A small network was shown many inputs. Here are its activations along a few directions, one row for each input.
Each table varies a few parts of the input and shows all the possible inputs, shuffled.
A made-up example of a description, with smaller parts first: line(6) and (point or ring(9) or (values(3) and ring(5))).
Shared parts are said once, and a part with two or three values counts as separate values.

Other details of the inputs vary at random and push rows far along two fixed directions, the same in every table; ignore that.

Rows:
r1: [-30 -15 -11   8  18  -7   5  21 -16   4   2  -1]
r2: [ 22   7  29 -11 -15   2  -6 -26  21  13  29  -6]
r3: [-33 -22 -24 -11  31   5  -4  45 -17  18  -6  19]
r4: [ 23  69  22 -23   3   4  46 -28  42  -1  47 -33]
r5: [  36   74  -58    8  -10  -34   14  -22  -18  -82 -117   -9]
r6: [ 27  31  28 -14  -2  23  25 -18  43  14  51 -14]
r7: [ -5 -41   1  -2  -2  11 -23  20  -3  21   0  24]
r8: [  1   0   9 -14   9  -6 -14  -1  -2  18   6   8]
r9: [-18 -23   1  -9  20 -20 -15  13  -4  25  -6  13]
r10: [ -5 -34   9  17  -6  -1   0   0   9   7   8  -2]
r11: [ 29  -1 -46  18 -23  -1 -16   4 -21 -49 -96  19]
r12: [-16  -1  -5   6   8  16   9  16 -10   1  17  -5]
r13: [  9  -7  24   5 -21   0 -11 -22   3   1  21  -9]
r14: [ 20  15  42   5 -25  -2  11 -44  30   3  49 -27]
r15: [-32 -13 -18 -17  27   6 -13  40 -26  19  -5  23]
r16: [  6  23  34   9 -18  -3  15 -38  15  -5  48 -30]
r17: [ 26  41  42   9 -24  14  40 -49  38 -11  67 -42]
r18: [-28   0  -6 -21  24 -10 -12  18 -22  19   6  10]
r19: [-14 -41   2   1   5 -18 -21   9  -1  22  -9  14]
r20: [  6   0   4 -13   7  14  -7  11   6  14   8  13]
r21: [-18 -30  -6  13  -6  12 -17  15 -27  -2  -2  11]
r22: [-25 -28   1  14  -3  -5 -22   4 -31   1  -1   4]
r23: [ 68 117 -34  -3 -30 -12  28 -54   1 -89 -81 -28]
r24: [-10 -19   5  -5  19  -5   4  16  13  25  10   5]
r25: [-25 -10  -7   1   9  12  -9  24 -28   4   9   7]
r26: [-10 -51 -10   6   6   7 -14  30   0  22 -14  24]
r27: [ -1 -37   3  15 -10  14  -5   9   2   6   6   6]
r28: [ 15  18  27  10 -20  27  25 -24  20  -7  53 -26]
r29: [-12  16 -56  -9  24 -36  -8  21 -30 -26 -95  19]
r30: [ -5 -38   0   5   5  -7  -4  13  12  18  -6  12]
Each input here is: ring(5) and ring(6).
The inputs of r26 and r27 match in every part but the ring(6) part. If r7 is changed in the same way as r26 into r27, which row does it become?
> r11
Which other rows does r19 become when the ring(6) part takes its other values? List them by row number.
> r5, r9, r14, r16, r29
Which other rows does r18 become when the ring(6) part takes its other values? List them by row number.
> r2, r8, r13, r22, r23

Rows:
r31: [-13 -19   3   2   2  -3 -15   8 -11  10   4   6]
r32: [  3   8 -10   3  -3   2   5   2  -5 -14 -14  -1]
r33: [ -6  -7  -4   4  -1  -8  -8  -2  -8  -2 -11   3]
r34: [  0   8  -8   8  -1  -3   6  -1  -3 -12 -14  -5]
r35: [-14 -21  -1   5   4 -10 -10   4 -12   5  -4   3]
r36: [-20 -31  20  -5   4   8 -16  11  -8  30  40   5]
r37: [-16 -15  -7   6   5  -2  -3  11 -10   3  -2   3]
r38: [ 21  14 -10  -2  -7   4   3  -5   9 -11 -23   3]
r39: [-8 -8 -5  1  5  7 -3 11 -8  1  2  3]
r40: [ 22  21   4   1  -9   0  12 -15  18  -8  -2  -6]
r41: [-12 -19  -1   4   2  -7 -12   6 -12   6  -2   8]
r42: [-18 -21  -2   1   7  10  -7  19 -14  13  11   7]
r43: [ 28  25  -9  -1  -8   2   7 -12  15 -19 -27  -2]
r44: [ 29  30  -8  -1 -12  -4  15 -20  18 -24 -28  -7]
r45: [-1  4 -6  6  0  1  5  2 -4 -9 -5 -1]
r46: [  4  56  51 -33  12  11  32 -27  36  31 102 -31]
r47: [ 25  21  -8   1  -8  -7  12 -15  13 -22 -27  -6]
r48: [-13 -28   3   0   7   0  -8  15  -1  17   6  10]
r49: [-10 -18  -1   1   2  -1 -14   8 -13   6  -4  10]
What do these inputs look like to the network?
> point or (values(3) and line(6))
Which other rows does r38 become when the values(3) part takes its other values? List them by row number.
> r36, r42
